Each row below holds a small network's activations on one input, seen along a few directions.
Each table varies a few parts of the input and shows all the possible inputs, shuffled.
A made-up example of a description, with smaller parts first: one of 4 places along a line, together with either a single point or one of 11 places along a line or (one of 2 separate values, together with one of 8 places around a ring).
Shared parts are said once, and a part with two or three values counts as separate values.
(in the rows, 128 means zero)

Other details of the inputs vary at random and push rows far along two fixed directions, the same in every table; ignore that.

A family of inputs:
R1: [114 178 149 147 125 163 128 153 205 116 155 134 117 111]
R2: [123  91 105 151 118 105 111 125  87 134  92  90  73 129]
R3: [142 145 130  85 142 133 157  97 153 125 158 139 214 139]
R4: [123 184 164 140 122 166 130 161 188 127 147 142 115  99]
R5: [130 116 115 135 125 114 131 126 112 136 121 104 128 139]
R6: [117 181 153 133 121 165 128 151 200 117 146 148 111 100]
R7: [127  95 138 147 160 112 113 133  74 112 130 182 111 140]
R8: [118  87  87 145 111 104 104 122 102 123  98  95  71 131]
R9: [126 174 211 173 162 163 118 187 128 119 170 203 109 120]
R10: [108 149 141 157  96 161 109 172 188 118 122 138  56  96]
R11: [156  61  82  79 128  72 150  74  38 151 100 105 196 169]
R12: [147 153 138  90 156 131 149  99 132 130 164 123 225 144]
R13: [150 148 141  89 145 132 160 105 137 135 160 132 224 143]
R14: [128 106 106 118 110 116 129 120 124 131 112 125 124 133]
R15: [141 143 127  79 160 125 153  77 134 123 152 130 220 145]
R16: [127  83 103 141  98 109 115 138  87 140  87 107  76 128]
R17: [114  91  93 138 114 105 110 119  98 129  89 104  69 124]
R18: [115 119 121 156 113 126 110 146 117 136 101 106  66 112]
Each input here is: one of 2 separate values, together with either a single point or one of 8 places around a ring.
Changing only the choice among 2 separate values turns R5 into R1. The same change can be made to R11. Which row results? -> R14

A family of inputs:
R19: [159  95  99  81 123 109 135  93  86 130 133 114 189 147]
R20: [127 160 141 119 106 148 141 146 178 128 137 136 132 125]
R21: [147 119 112  81 141 120 160  85 116 141 119 109 214 133]
R22: [140 115 121  73 170 101 138  69  72 122 130 143 181 149]
R23: [124  91  84 123 121  87 138  93  85 141  91  85 113 138]
R24: [118 185 169 135 148 161 128 155 193 108 169 195 145 111]
R25: [131  80  80 129 114  99 106 116  82 121 111  94 100 136]
R26: [109 119 111 157 123 128 101 134 144 124 107  98  79 116]
R27: [128 104 132 142 131 123 121 122  83 129 114 120  97 126]
R28: [126 171 135 116 148 145 146 112 176 124 145 120 174 119]
R29: [132 148 149 104 128 155 127 126 164 126 152 127 182 120]
R30: [118 132 113 154 100 136 105 158 152 110 130 114  50 123]
R31: [125  86 133 172 115 118 117 152 107 132 112 125  78 126]
R32: [127 176 133 105 135 138 149 124 177 118 159 138 167 142]
R33: [121  84 118 159 142 104 119 128  81 127 118 117 104 144]
R34: [153  95  96  71 132  86 169  64  79 153 105 103 211 148]
R35: [137 125 131  73 148 125 146  94 103 129 138 169 205 139]
R36: [120 123 111 147  96 126 130 141 143 145 103 112  80 119]
R37: [123 177 133 115 136 138 154 114 178 133 156 132 168 133]
R38: [131 152 146 106 134 154 135 119 171 130 140 124 183 118]
R39: [120 117 136 132 123 132 110 136 112 124 105 139  76 107]
R40: [115 135 151 187 135 140 103 150 129 110 120 123  37 115]
R41: [128 170 171 136 127 172 135 168 192 119 152 196 132 105]
R42: [138 110 134 163 101 108 112 171  63 160  94 103  70 126]
R43: [132 112 115 141  84 129 113 150 134 125 116 118  72 121]
R44: [109 213 182 148 137 191 109 164 245 106 184 141 140  93]
R45: [154 147 141 100 171 105 148 116  63 153 155 119 216 160]
R46: [114 107 129 175 130 127 114 162 126 124 125 138  73 137]
R47: [134  73 113 150 115 104 129 136  80 134 105 137 108 152]
R48: [ 99 121 121 146 127 130 104 145 122 115 114 151  66 112]
What is each input in this table made of? -> one of 2 separate values, together with either a single point or one of 6 places around a ring or one of 8 places around a ring
Changing only the choice among 2 separate values turns R40 into R27. The same change can be made to R28. Which row results? -> R21
Change only the choice among 2 separate values in R29. List by row number the other rows that result. -> R44
